A small network was trained on invented records. Each row is its activation on one of them, seen along a few directions.
Records have a field called Suto. Each example row is followed by its value.
The largest differences between rows may come from other fields.
In the rows, 500 means zero.
Random noise pushes rows far along 6 fixed directions. That doesn't count. These rows show it; they differ only by the noise:
[544 474 477 452 538 431 533 417 405 604 468 542 748 659 625 461 529 602
 603]
[497 332 647 641 586 830 485 611 305 432 419 600 718 603 491 481 434 507
 576]
[560 496 458 494 500 424 383 442 523 545 451 534 732 644 463 534 503 638
 586]
[510 407 600 706 576 423 162 327 557 661 527 585 652 560 405 632 376 552
 633]
[619 555 369 377 468 440 472 322 459 623 477 461 700 571 699 359 474 612
 543]
[570 467 438 441 457 496 597 483 451 560 473 546 606 567 639 378 449 606
 515]
[571 388 516 592 429 767 490 581 478 452 467 571 470 430 527 361 294 540
 439]
[491 359 598 666 547 507 607 533 516 489 522 694 580 573 395 608 470 505
 556]

[444 230 593 739 426 492 429 665 540 544 634 624 109 348 421 463 184 516
 431]	g1
[459 434 464 599 484 394 592 467 492 473 631 651 378 468 432 508 402 491
 426]	g7
[399 445 548 417 495 473 675 565 456 734 557 511 204 393 763 374 423 491
 477]	g6
[516 401 489 396 339 224 636 650 553 779 442 622 419 628 662 312 486 769
 599]	g8
[519 443 479 664 545 364 186 238 524 679 540 509 637 503 466 562 448 545
 564]	g5
[336 333 748 634 520  60 782 398 591 941 689 674  93 374 636 596 453 416
 557]	g2
[578 652 377 430 499 635 619 214 591 392 550 389 405 288 509 454 593 247
 388]	g5
[561 563 349 311 368 349 723 599 661 466 477 473 397 472 536 458 512 593
 396]	g3
[533 519 548 512 616 536 515 154 335 683 617 445 511 312 774 425 460 281
 487]	g2
[445 387 552 648 598 295 320 434 504 772 532 608 621 617 506 591 471 617
 647]	g6
[406 315 708 670 485 642 475 640 592 519 492 556 213 401 426 518 358 429
 509]	g1
[474 613 598 507 602 585 295 284 536 622 494 358 547 430 584 592 592 419
 624]	g4
[545 612 453 420 510 429 571 467 493 486 435 470 753 655 489 614 658 556
 581]	g9
[517 399 572 708 441 634 677 608 538 404 588 660 341 401 451 522 435 391
 440]	g4
[438 380 632 658 643 621 426 368 333 607 567 516 404 389 606 459 363 299
 447]	g7
[458 513 659 667 483 547 589 552 750 467 471 580 425 473 212 743 563 435
 600]	g9
[514 564 440 461 339 464 324 567 760 605 464 374 236 321 535 425 270 636
 410]	g3
[487 426 491 437 464 516 613 671 399 485 555 526 336 441 599 370 438 531
 415]	g8

Which value of Suto does each new row have?
[422 450 759 651 641 597 544 431 453 591 470 566 607 580 450 684 589 369
 710]	g9
[488 535 539 453 503 579 747 414 534 546 518 523 445 421 683 427 605 443
 528]	g4
[330 426 627 529 603 399 350 488 312 739 479 431 459 536 746 463 419 548
 562]	g5
[512 589 381 442 536 374 239 376 560 460 452 426 648 531 386 596 542 508
 501]	g7
[631 680 242 295 337 246 515 505 703 461 420 402 667 631 372 481 639 692
 523]	g9
[601 603 352 439 485 687 397 352 341 413 464 411 728 538 568 351 499 405
 465]	g7
[567 670 342 488 586 518 556 380 709 239 515 500 628 447 218 723 708 338
 452]	g6
[602 591 344 422 297 575 703 625 734 303 500 484 410 419 371 422 483 487
 342]	g3
[481 505 523 477 648 575 306 473 370 536 469 425 542 534 547 481 475 460
 495]	g6
